a =
array([[4, 3, 4, 4, 4, 3, 4, 4, 4, 4, 3],
       [3, 8, 4, 5, 2, 4, 5, 4, 5, 4, 6],
       [5, 1, 4, 3, 6, 5, 3, 4, 3, 4, 4],
       [3, 6, 4, 4, 3, 4, 5, 4, 4, 4, 4]])
The entry directly above the largest entry is 3
The bottom entry of the column that holds the smallest entry: 6
The 1st entry in reading order: 4
The entry in the bottom-left corner -> 3
The entry in the bottom-right corner -> 4
Which number is the 2nd entry on the diagonal from the top-right corner? 4
The 3rd-last entry, reading row by row -> 4
Which number is the entry just right of the smallest entry? 4
The first entry in the row that holds the largest entry -> 3
Which number is the entry in the top-right corner? 3
The entry directly below the largest entry: 1
Which number is the largest entry? 8
The fifth entry, reading row by row is 4
Which number is the last entry of the largest entry's row? 6
The entry just right of the largest entry: 4
Which number is the fourth entry in reading order? 4
Which number is the 2nd entry from the end, reading row by row? 4
Which number is the 3rd entry on the diagonal from the top-right corner? 3

arr = [-17  48  31 -26  42  17]
The entry just right of -17 is 48
The entry just left of the largest entry -> -17

M = [[26.7, -2.3, -19.7, 59.6], [9.3, -7.4, -62.8, -10.0], [40.9, 15.3, -25.8, -14.8], [-60.9, 6.9, 12.3, -11.1], [-0.4, 54.9, 3.7, 8.8], [-20.1, 2.9, -33.5, -1.7], [-4.9, 18.3, 35.0, 11.0]]
The 3rd largest entry is 40.9
Report the largest entry.
A: 59.6
Report the 2nd smallest entry.
A: -60.9
The 2nd entry in reading order -> -2.3
Report the entry just right of -2.3.
A: -19.7
The entry just left of 12.3: 6.9
The entry just right of 9.3 -> -7.4
The entry just left of 8.8 -> 3.7
Report the entry just right of 18.3.
A: 35.0
Report the entry just right of the smallest entry.
A: -10.0
Report the entry just left of 3.7.
A: 54.9
The entry just right of -33.5 -> -1.7

Read these off the array that follows. Indices start at 0.
1) The top-left entry?
2) The entry just right of the smallest entry?
3) The entry at row 1, column 0?
4) The top-right entry?
5) The top entry of the column that holds the smallest entry?
6) The entry at row 1, column 2?
7) The entry directly below 24.2?
8) The entry directly below 19.3?
-24.8,-7.6,24.5,3.2,1.9,9.4,12.4,-35.4,-3.8,-30.3,2.8,5.6,27.3,8.4,8.0,23.0
-11.7,4.0,2.5,3.8,2.9,-8.5,18.0,24.0,-24.8,-24.4,-25.7,13.7,14.7,20.5,22.1,7.9
29.5,-14.3,-5.1,8.3,1.2,-14.6,-0.1,68.9,-16.2,-0.2,11.9,16.3,11.0,-3.5,15.8,5.7
6.6,-8.3,16.0,3.0,17.3,28.1,1.1,24.2,-4.2,-13.8,1.6,-0.4,29.8,0.2,21.4,1.1
-61.0,-10.6,-5.7,3.3,-18.0,-17.8,-16.2,-71.7,-3.1,18.5,-4.8,2.7,-12.9,-4.5,6.9,-10.7
19.3,16.4,-11.6,-3.6,-0.7,-11.2,14.7,-35.1,11.6,10.1,17.1,-2.1,-3.9,2.1,-16.5,18.1
-27.1,21.0,-1.7,-24.9,-3.3,32.2,18.1,-23.8,13.6,26.6,3.8,-27.6,-24.6,-5.5,-24.2,-29.6
-30.1,31.9,-43.7,21.3,5.2,-39.8,-21.1,-31.7,31.5,-10.6,-14.3,-28.4,-25.4,23.8,-42.4,-4.0
20.1,-16.6,22.5,-10.2,-6.6,35.4,11.1,27.6,8.0,10.5,9.1,4.9,25.3,-0.6,-2.6,10.8
1) -24.8
2) -3.1
3) -11.7
4) 23.0
5) -35.4
6) 2.5
7) -71.7
8) -27.1

((59.3, -57.5, -19.2, 13.6, 9.0, -13.9, 2.0, 6.4, -47.7, 19.3, -56.7), (0.7, -21.0, -21.6, -9.2, 10.6, -21.7, 5.6, -7.3, 19.7, -2.9, -10.9), (13.0, -18.6, -4.9, -1.3, 5.6, -13.4, -16.4, 1.2, 8.9, -4.1, -16.4), (12.9, -13.9, -33.8, 18.1, 24.5, -40.7, 0.1, -2.2, 6.0, -0.2, -33.2), (-21.3, -7.9, 6.0, -15.1, 5.7, 31.5, -10.9, -15.0, 4.3, 29.2, -9.4), (3.0, -3.1, 26.2, -16.6, -6.4, 15.2, 7.3, -13.7, 11.8, -2.8, 7.8), (-30.7, -26.3, -17.5, 10.9, -9.8, 24.6, -4.9, 17.0, -31.9, 44.0, 2.4), (-49.8, -24.1, -53.5, 65.4, 68.5, -3.9, 12.2, 18.3, 69.5, 5.1, -22.5), (-9.3, 10.9, 56.6, 10.5, 5.6, 75.1, -9.8, -44.0, 1.8, 30.1, -22.5), (-2.7, -17.2, -11.3, 28.5, 20.1, -40.2, 4.5, -0.4, 23.5, -7.5, -23.0), (1.1, 11.8, -48.1, 21.7, 1.5, -18.9, -14.9, 26.6, -35.2, 18.2, -12.1), (-34.0, 12.3, 6.3, -22.2, -20.1, -8.2, 0.9, 13.0, 17.9, -12.2, 31.2))
The entry just right of 4.5 is -0.4
Which number is the entry just left of 8.9?
A: 1.2
The maximum: 75.1
The third smallest entry: -53.5
The minimum -> -57.5
Which number is the entry just right of -12.2?
A: 31.2
The entry just right of the smallest entry -> -19.2
The entry just right of -13.4 is -16.4
Which number is the entry just right of 0.1?
A: -2.2
Which number is the entry just right of 21.7?
A: 1.5
Which number is the entry just left of 4.5?
A: -40.2
Which number is the entry just left of the smallest entry?
A: 59.3
The entry just left of 17.9 is 13.0

Read these off the row that follows.
1) What is the entry just left of 86?
2) What is the entry just right of the largest entry?
3) What is the entry just right of 57?
85  71  57  53  22  70  86  89  65  75  60  51  87  28
1) 70
2) 65
3) 53
